These are the activations of a small neural network, seen along a few directions. Each row is one input.
Each table varies a few parts of the input and shows all the possible inputs, shuffled.
Descriptions start from the smaller parts, as in this example, which fits no table here: values(3) and (point or ring(9) or (line(4) and ring(5))).
Shared parts are said once, and a part with two or three values counts as separate values.
In the rows, zero is written as 128.

A family of inputs:
r1: [143, 119, 102, 157, 115, 63, 102, 63, 62, 179, 166, 168]
r2: [128, 161, 157, 138, 141, 168, 157, 201, 154, 152, 111, 166]
r3: [126, 209, 173, 172, 163, 118, 139, 154, 137, 176, 110, 125]
r4: [89, 157, 136, 71, 128, 126, 99, 135, 168, 78, 78, 35]
r5: [118, 144, 151, 147, 140, 176, 192, 221, 127, 139, 117, 157]
r6: [140, 55, 108, 138, 106, 137, 108, 87, 91, 165, 163, 192]
r7: [103, 122, 76, 78, 127, 182, 120, 167, 146, 66, 71, 60]
r8: [126, 127, 114, 56, 108, 156, 103, 149, 161, 66, 59, 65]
r9: [143, 91, 107, 143, 114, 94, 102, 84, 72, 180, 182, 166]
r10: [214, 97, 91, 189, 141, 55, 157, 12, 162, 67, 252, 184]
r11: [121, 30, 118, 161, 94, 148, 136, 112, 75, 153, 172, 172]
r12: [121, 194, 168, 149, 146, 138, 157, 179, 152, 172, 122, 134]
r13: [93, 159, 162, 65, 142, 103, 94, 101, 156, 71, 60, 38]
- What is each input in this table made of? => point or (values(3) and line(4))
- Start at r1 and move only the line(4) part, one step at a time. The first step leads to r9. Which rows follow, in order? => r6, r11

A family of inputs:
r14: [135, 113, 130, 109, 125, 122, 125, 113, 179, 70, 127, 95]
r15: [147, 161, 140, 136, 146, 131, 162, 160, 162, 123, 117, 110]
r16: [127, 148, 125, 103, 137, 94, 121, 106, 144, 94, 114, 106]
r17: [122, 109, 132, 82, 110, 124, 90, 86, 128, 110, 101, 89]
r18: [110, 150, 152, 126, 139, 178, 159, 187, 143, 142, 113, 136]
r19: [102, 99, 102, 94, 122, 145, 105, 147, 108, 117, 103, 111]
r20: [118, 152, 147, 123, 127, 123, 113, 143, 123, 162, 85, 107]
r21: [132, 171, 146, 137, 144, 106, 134, 137, 148, 131, 100, 110]
r22: [147, 155, 132, 129, 138, 130, 148, 147, 156, 97, 124, 106]
r23: [130, 179, 170, 124, 154, 115, 140, 152, 148, 137, 109, 123]
r24: [116, 126, 127, 89, 127, 115, 98, 107, 116, 122, 97, 101]
r25: [118, 89, 108, 104, 119, 162, 119, 125, 150, 84, 114, 103]
r26: [164, 60, 106, 205, 113, 113, 152, 71, 75, 152, 215, 244]
r27: [117, 132, 120, 131, 128, 171, 139, 161, 135, 110, 111, 119]
r28: [113, 108, 104, 109, 135, 156, 132, 144, 137, 95, 113, 117]
r29: [129, 133, 130, 98, 117, 102, 111, 87, 156, 83, 117, 94]
r30: [108, 158, 174, 118, 137, 130, 111, 157, 127, 166, 91, 122]
r31: [105, 137, 121, 121, 111, 156, 131, 181, 113, 160, 98, 118]
r32: [165, 118, 96, 192, 133, 72, 118, 43, 107, 172, 231, 203]
r33: [119, 146, 141, 116, 123, 126, 99, 126, 115, 136, 93, 102]
r34: [191, 102, 97, 192, 123, 86, 134, 62, 120, 160, 232, 231]
r35: [139, 43, 111, 200, 108, 95, 148, 74, 40, 168, 222, 213]
r36: [110, 82, 107, 86, 107, 154, 96, 126, 121, 105, 106, 98]
r37: [94, 146, 149, 112, 119, 165, 133, 195, 117, 165, 106, 135]
r38: [119, 141, 123, 136, 130, 168, 156, 174, 140, 138, 105, 121]
r39: [137, 170, 135, 124, 133, 107, 127, 124, 138, 108, 112, 105]
r40: [136, 165, 172, 129, 160, 142, 161, 173, 168, 127, 122, 126]
r41: [141, 134, 117, 107, 140, 115, 142, 131, 159, 83, 128, 105]
r42: [108, 127, 113, 115, 110, 158, 114, 165, 104, 133, 103, 113]
r43: [142, 84, 111, 193, 125, 79, 120, 38, 62, 187, 231, 177]
- What is each input in this table made of? => ring(5) and (point or line(5))
- The inputs of r38 and r31 match in every part but the ring(5) part. If r26 is changed in the same way as r38 into r31, which row does it become? => r35
- Start at r37 and move only the line(5) part, one step at a time. The first step leads to r31. Which rows follow, in order? => r42, r19, r36
- Which other rows agree with r20 in the ring(5) part? List them by row number. => r17, r24, r30, r33, r43

A family of inputs:
r44: [139, 226, 188, 130, 161, 158, 169, 214, 195, 128, 66, 97]
r45: [100, 123, 109, 58, 112, 150, 100, 136, 141, 76, 67, 43]
r46: [103, 90, 114, 144, 105, 173, 121, 157, 70, 184, 141, 177]
r47: [157, 96, 101, 168, 128, 88, 135, 68, 94, 137, 195, 167]
r48: [114, 55, 77, 82, 85, 143, 82, 86, 92, 98, 121, 109]
r49: [168, 65, 96, 148, 114, 83, 118, 29, 104, 113, 210, 171]
r50: [160, 148, 120, 150, 151, 49, 135, 64, 159, 90, 156, 131]
r51: [92, 117, 113, 107, 106, 176, 115, 178, 95, 165, 90, 126]
r52: [171, 132, 116, 167, 144, 61, 142, 55, 134, 123, 192, 157]
r53: [141, 203, 153, 109, 143, 128, 128, 162, 184, 106, 82, 79]
r54: [162, 196, 155, 158, 158, 87, 146, 128, 167, 140, 144, 155]
r55: [142, 138, 118, 84, 131, 89, 98, 58, 193, 39, 110, 63]
r56: [135, 63, 89, 154, 110, 116, 119, 88, 66, 139, 181, 170]
r57: [95, 190, 192, 88, 151, 174, 154, 237, 174, 124, 27, 65]
r58: [107, 124, 149, 191, 140, 174, 169, 191, 88, 211, 160, 212]
r59: [103, 144, 128, 55, 132, 128, 103, 128, 166, 57, 57, 34]
r60: [146, 137, 135, 187, 134, 112, 144, 122, 100, 187, 183, 183]
r61: [82, 122, 130, 124, 119, 206, 149, 233, 105, 173, 85, 143]
r62: [103, 181, 164, 56, 144, 160, 118, 192, 172, 105, 37, 56]
r63: [92, 112, 143, 178, 125, 199, 158, 204, 84, 218, 132, 191]
r64: [84, 167, 171, 86, 138, 200, 152, 247, 152, 139, 36, 79]
r65: [181, 118, 106, 136, 131, 51, 110, 30, 176, 75, 180, 129]
r66: [160, 215, 184, 191, 170, 113, 179, 180, 173, 165, 137, 164]
r67: [182, 102, 112, 156, 130, 50, 121, 13, 145, 109, 207, 154]
r68: [145, 39, 90, 138, 103, 107, 103, 46, 72, 126, 191, 176]
r69: [116, 117, 115, 44, 120, 122, 75, 98, 174, 43, 81, 32]
r70: [153, 169, 155, 188, 148, 73, 150, 107, 130, 167, 176, 168]
r71: [109, 77, 74, 94, 90, 154, 100, 126, 90, 108, 112, 105]
r72: [152, 185, 174, 207, 161, 116, 183, 171, 140, 182, 175, 187]
r73: [145, 173, 122, 103, 146, 100, 116, 103, 183, 70, 94, 61]
r74: [135, 160, 164, 201, 154, 150, 186, 173, 113, 202, 176, 211]
r75: [122, 27, 89, 126, 84, 126, 91, 57, 60, 124, 161, 155]
r76: [93, 85, 108, 36, 101, 138, 81, 96, 142, 43, 80, 48]
r77: [119, 54, 82, 132, 95, 148, 110, 103, 62, 136, 155, 156]
r78: [121, 109, 126, 173, 122, 140, 132, 137, 76, 198, 166, 190]
r79: [80, 148, 147, 60, 120, 167, 116, 189, 139, 109, 45, 65]
- The inputs of r76 and r45 match in every part but one. If r48 is changed in the same way as r76 into r45, which row does it become? => r71
- What is each input in this table made of? => line(4) and ring(9)
- Which other rows does r68 become when the line(4) part takes its other values? List them by row number. => r56, r58, r78
- Start at r74 and move only the ring(9) part, one step at a time. The first step leads to r58. Which rows follow, in order? => r63, r61, r64, r57, r44, r66, r72
- Which other rows does r53 become when the ring(9) part takes its other values? List them by row number. => r46, r51, r54, r60, r62, r70, r78, r79

A family of inputs:
r80: [140, 66, 98, 181, 100, 101, 106, 57, 44, 191, 216, 218]
r81: [165, 117, 140, 191, 137, 86, 163, 87, 121, 143, 205, 191]
r82: [111, 102, 105, 146, 118, 169, 140, 162, 103, 154, 143, 157]
r83: [131, 199, 155, 110, 150, 138, 146, 193, 180, 124, 72, 99]
r84: [89, 143, 127, 93, 122, 179, 131, 210, 121, 130, 58, 92]
r85: [151, 158, 133, 171, 150, 131, 162, 144, 157, 138, 155, 158]
r86: [117, 65, 80, 54, 94, 128, 72, 63, 126, 45, 99, 58]
r87: [180, 124, 117, 211, 137, 51, 139, 44, 90, 179, 229, 204]
r88: [107, 215, 194, 79, 159, 153, 129, 199, 199, 111, 36, 58]
r89: [128, 55, 116, 162, 107, 137, 134, 101, 74, 155, 189, 198]
r90: [66, 161, 164, 64, 130, 189, 117, 221, 138, 125, 19, 44]
r91: [152, 131, 105, 73, 132, 72, 96, 55, 182, 43, 116, 58]
- What is each input in this table made of? => values(2) and (point or line(5))
- The inputs of r90 and r88 match in every part but the values(2) part. If r86 is changed in the same way as r90 into r88, which row does it become? => r91
